These are the activations of a small network on made-up records, seen along a few directions, one row for each record.
After each row come some of the record's fields: VUKON, LOZO, VIGES, BOFIB.
Not every record has every field; a missing one is left out.
The largest differences between rows may come from other fields.
[ 8.18 -0.23  3.64 -0.68 -0.85  1.97 -0.49  0.54  5.10]
{VUKON: vor, LOZO: genim, VIGES: nizom}
[ 2.59 -1.09  0.18  0.56  0.53 -1.42  0.35  0.32  1.55]
{VUKON: ler, LOZO: genim, VIGES: mabip}
[ 4.18 -1.00  0.84  0.32 -0.21 -1.66  1.09  0.17  3.24]
{VUKON: ler, LOZO: genim, VIGES: mabip}
[ 3.39  1.79  1.44  0.57  0.53  1.84  0.96 -0.82  2.07]
{VUKON: vor, LOZO: zozit}
[ 0.17  1.45 -0.47  2.31  1.27  1.02  0.48 -0.74  1.03]
{VUKON: vufun, LOZO: zozit}
[ 8.02  0.01  3.54 -1.24 -0.44  1.30 -0.73  0.79  4.46]
{VUKON: vor, LOZO: genim, VIGES: nizom}
[ 1.18  1.41 -0.49  1.43  1.87  1.18 -0.10  0.03  2.41]
{VUKON: vufun, LOZO: zozit}
[3.64 2.35 0.68 1.62 0.54 2.96 0.97 0.13 2.86]
{VUKON: vor, LOZO: zozit}
[ 5.21 -0.96  1.82  0.27  0.01 -1.08 -0.92  1.50  3.53]
{VUKON: ler, LOZO: genim, VIGES: nizom}
[-5.23 -0.20 -2.55 -1.78  1.19  1.37 -0.99  0.33 -4.40]
{VUKON: vor, LOZO: nubes, BOFIB: bep}
[-7.30 -1.47 -1.87 -0.44 -0.52 -1.58 -1.13  0.57 -3.09]
{VUKON: ler, LOZO: nubes, BOFIB: bep}
[-9.12 -1.19 -3.80 -0.65  2.83 -1.30 -1.09  1.02 -6.45]
{VUKON: ler, LOZO: nubes, BOFIB: bep}
[-2.73  0.32  0.22  1.32 -1.25  0.12  0.66 -0.30 -2.03]
{VUKON: vufun, LOZO: nubes, BOFIB: vig}
[ 0.45  1.13  0.74  1.27  1.67 -0.06  0.47 -1.78  0.91]
{VUKON: vufun, LOZO: zozit}
[-0.48 -1.09 -0.80  0.38  1.09 -1.14 -1.85  0.99 -0.11]
{VUKON: ler, LOZO: genim, VIGES: nida}
[-1.69  0.17  1.26  0.12 -1.42 -2.37  0.18  0.59 -1.31]
{VUKON: ler, LOZO: nubes, BOFIB: vig}
[ 1.90  0.97 -0.17  1.49  1.21  1.81  0.18  0.39  3.16]
{VUKON: vufun, LOZO: zozit}
[-4.05  1.87 -2.56  1.68  1.34  0.67 -0.08 -0.58 -0.74]
{VUKON: vufun, LOZO: zozit}
[ 4.96  0.06  1.79 -1.12 -0.57  0.71  0.06 -0.78  2.05]
{VUKON: vor, LOZO: genim, VIGES: mabip}
[ 0.64 -0.10 -0.72  1.60 -2.28 -2.25  1.93  0.35 -1.19]
{VUKON: ler, LOZO: nubes, BOFIB: vig}
[-5.07  0.48 -2.27 -1.60  0.45  1.29  0.21 -0.18 -3.03]
{VUKON: vor, LOZO: nubes, BOFIB: bep}
[ 1.30  1.23  0.29  2.46  1.04  1.61  0.76 -0.46  2.35]
{VUKON: vufun, LOZO: zozit}
[ 8.63 -0.17  3.88 -0.94 -0.86  1.86 -0.45  0.93  5.49]
{VUKON: vor, LOZO: genim, VIGES: nizom}
[ 5.07 -0.59  1.39 -0.01  0.12  0.23 -1.25  0.03  2.80]
{VUKON: vufun, LOZO: genim, VIGES: nizom}
[-0.43  1.62 -0.73  3.02  1.92 -0.65  0.35  0.16  1.28]
{VUKON: ler, LOZO: zozit}
[ 4.46 -0.71  1.20  0.59  0.47 -1.24 -0.84  1.14  3.08]
{VUKON: ler, LOZO: genim, VIGES: nizom}
[ 2.91 -0.83  0.38  0.35  0.54 -1.82 -0.16  0.29  1.43]
{VUKON: ler, LOZO: genim, VIGES: mabip}
[-6.10 -1.36 -1.90 -0.26 -1.13  0.15 -0.43 -0.94 -1.91]
{VUKON: vufun, LOZO: nubes, BOFIB: bep}
[ 0.61  1.65 -0.07  2.35  1.66  1.03  0.54 -0.80  1.72]
{VUKON: vufun, LOZO: zozit}
[ 5.64 -0.56  2.67 -0.78 -0.29  1.63  0.48 -0.51  2.82]
{VUKON: vor, LOZO: genim, VIGES: mabip}
[ 7.35 -0.86  2.63 -0.27 -0.73  1.86  1.47  0.00  3.87]
{VUKON: vor, LOZO: genim, VIGES: mabip}
[-0.28 -1.52 -0.62  0.15  0.98  0.75 -1.39 -0.27 -0.12]
{VUKON: vufun, LOZO: genim, VIGES: nida}
[-0.21 -1.17 -0.74  0.43  1.29 -1.13 -1.96  1.25 -0.46]
{VUKON: ler, LOZO: genim, VIGES: nida}
[ 8.19  0.02  3.60 -0.81 -0.96  1.81 -0.68  0.70  5.28]
{VUKON: vor, LOZO: genim, VIGES: nizom}
[ 5.06 -0.75  1.79  0.14  0.16  0.42 -0.78 -0.03  3.49]
{VUKON: vufun, LOZO: genim, VIGES: nizom}
[-0.99  0.28 -0.56  2.69 -1.26 -1.89  1.38 -1.02 -2.36]
{VUKON: ler, LOZO: nubes, BOFIB: vig}
[ 7.20  0.24  2.84 -1.07 -0.68  1.19 -0.96  0.34  3.99]
{VUKON: vor, LOZO: genim, VIGES: nizom}
[ 4.46 -0.49  1.19  0.50  0.15 -1.41 -1.30  1.08  3.19]
{VUKON: ler, LOZO: genim, VIGES: nizom}
[ 6.18 -0.63  1.76 -0.51 -0.45  1.17  1.16 -0.46  2.44]
{VUKON: vor, LOZO: genim, VIGES: mabip}
[-0.24 -0.04  1.87  1.77 -0.03 -1.37  1.55  0.09  0.74]
{VUKON: ler, LOZO: nubes, BOFIB: vig}
[-7.81 -0.41 -3.09 -1.26  0.61 -2.40 -2.32  0.89 -5.77]
{VUKON: ler, LOZO: nubes, BOFIB: bep}
[-1.47  2.30 -1.17 -0.17  0.13  1.30  0.09 -0.82 -0.50]
{VUKON: vor, LOZO: zozit}
[ 5.57 -0.90  2.26  0.01  0.29  0.46 -0.93  0.44  3.70]
{VUKON: vufun, LOZO: genim, VIGES: nizom}
[-6.38 -1.44 -1.82  0.26 -0.80 -1.33 -0.38  0.31 -1.70]
{VUKON: ler, LOZO: nubes, BOFIB: bep}
[ 3.08  1.19  0.67  0.03 -2.29  0.45  2.34 -0.22 -0.84]
{VUKON: vor, LOZO: nubes, BOFIB: vig}
[-2.72  1.12 -2.66  0.76  1.02  1.46 -0.32  0.86  0.64]
{VUKON: vufun, LOZO: zozit}
[ 1.05  1.31  2.46 -1.22 -1.46  0.42  0.87  0.18 -0.69]
{VUKON: vor, LOZO: nubes, BOFIB: vig}
[ 7.25  0.07  2.54 -0.93 -0.87  1.19 -1.16  0.27  3.75]
{VUKON: vor, LOZO: genim, VIGES: nizom}
[ 0.45  0.71 -0.15  0.32  1.57  0.09 -0.44 -1.06  0.79]
{VUKON: vufun, LOZO: zozit}
[ 4.27  0.32  2.94 -1.47 -1.35  0.84  2.33  0.50  2.08]
{VUKON: vor, LOZO: nubes, BOFIB: vig}
[-0.97  2.03 -1.71 -1.17  0.58  1.39 -0.46 -0.03  0.30]
{VUKON: vor, LOZO: zozit}
[ 1.27 -0.27  2.55  1.51 -0.58  0.50  1.62 -0.69  1.69]
{VUKON: vufun, LOZO: nubes, BOFIB: vig}
[-6.95 -1.39 -1.90 -0.89 -0.78 -0.14 -1.10 -0.50 -3.25]
{VUKON: vufun, LOZO: nubes, BOFIB: bep}

Here are new rows. What are their fields?
[ 2.79 -0.80  0.26 -0.16  0.40 -0.23 -0.01 -1.01  0.99]
{VUKON: vufun, LOZO: genim, VIGES: mabip}
[ 0.79 -0.28  2.25  2.12 -0.55 -1.10  1.51  0.28  1.82]
{VUKON: ler, LOZO: nubes, BOFIB: vig}
[ 3.46 -1.14  1.27 -0.22  0.57  0.04  0.46 -0.47  2.21]
{VUKON: vufun, LOZO: genim, VIGES: mabip}
[ 3.34 -0.91  1.59 -1.03 -0.01  2.09 -1.03  0.79  1.99]
{VUKON: vor, LOZO: genim, VIGES: nida}
[ 5.07 -1.02  1.91  0.48 -0.22 -1.03 -0.62  1.41  4.22]
{VUKON: ler, LOZO: genim, VIGES: nizom}
[ 1.96 -0.57  1.80  1.77 -0.92 -1.52  1.98 -0.03  0.18]
{VUKON: ler, LOZO: nubes, BOFIB: vig}
[-6.63 -0.53 -2.56 -0.98  0.02 -2.25 -2.34  1.09 -4.37]
{VUKON: ler, LOZO: nubes, BOFIB: bep}
[-8.53 -1.33 -2.43 -0.72  0.08 -1.80 -1.12  0.33 -4.52]
{VUKON: ler, LOZO: nubes, BOFIB: bep}
[ 1.93  1.17  2.34 -0.60 -2.13  0.91  0.96  0.22  0.93]
{VUKON: vor, LOZO: nubes, BOFIB: vig}
[ 6.77 -0.38  2.63 -1.15 -0.20  0.85  1.71 -0.31  3.26]
{VUKON: vor, LOZO: genim, VIGES: mabip}
[-1.58 -0.02  0.99  0.83 -1.14 -1.81  0.49  0.51 -0.29]
{VUKON: ler, LOZO: nubes, BOFIB: vig}
[ 4.95  0.38  3.20  0.31 -1.58  1.32  2.44 -0.31  1.02]
{VUKON: vor, LOZO: nubes, BOFIB: vig}
[ 2.54 -1.52  0.86  0.47  0.36 -1.25  0.19  0.21  1.59]
{VUKON: ler, LOZO: genim, VIGES: mabip}
[-3.20  0.65 -1.93 -0.19  1.11  0.30 -0.75 -0.47 -0.43]
{VUKON: vufun, LOZO: zozit}
[-3.88  0.16 -0.48  1.35 -0.76 -1.69  0.50  0.05 -3.03]
{VUKON: ler, LOZO: nubes, BOFIB: vig}
[-0.16 -0.83  0.53  0.60 -1.06 -1.76  1.65  0.19  0.55]
{VUKON: ler, LOZO: nubes, BOFIB: vig}
[ 6.34  0.04  1.83 -0.60 -0.94  0.87  0.47 -0.62  2.48]
{VUKON: vor, LOZO: genim, VIGES: mabip}
[ 6.31 -0.18  2.38 -1.06 -0.74  1.36  0.46 -0.23  3.11]
{VUKON: vor, LOZO: genim, VIGES: mabip}
[ 5.05 -0.77  1.73  0.39  0.43 -1.20 -1.02  1.59  3.46]
{VUKON: ler, LOZO: genim, VIGES: nizom}
[-3.99 -0.08 -0.99 -1.27 -0.96  1.36  0.04 -0.57 -1.42]
{VUKON: vor, LOZO: nubes, BOFIB: bep}
[ 4.87 -0.07  1.67 -1.31 -0.43  0.76  0.76 -0.64  2.41]
{VUKON: vor, LOZO: genim, VIGES: mabip}
[-4.17  0.61 -1.56 -2.29 -0.20  0.47 -2.00  0.25 -3.73]
{VUKON: vor, LOZO: nubes, BOFIB: bep}
[-6.66 -0.54 -3.30 -2.48  0.51  1.13 -0.99  0.36 -4.16]
{VUKON: vor, LOZO: nubes, BOFIB: bep}
[ 5.20 -0.14  2.45 -1.06 -0.21  0.92  0.00 -0.57  1.90]
{VUKON: vor, LOZO: genim, VIGES: mabip}
[ 3.84 -0.74  0.18  0.93  0.03 -1.59  0.38  0.30  1.96]
{VUKON: ler, LOZO: genim, VIGES: mabip}
[ 3.83  0.56  2.95 -1.59 -0.56  0.82  2.51  0.37  1.73]
{VUKON: vor, LOZO: nubes, BOFIB: vig}
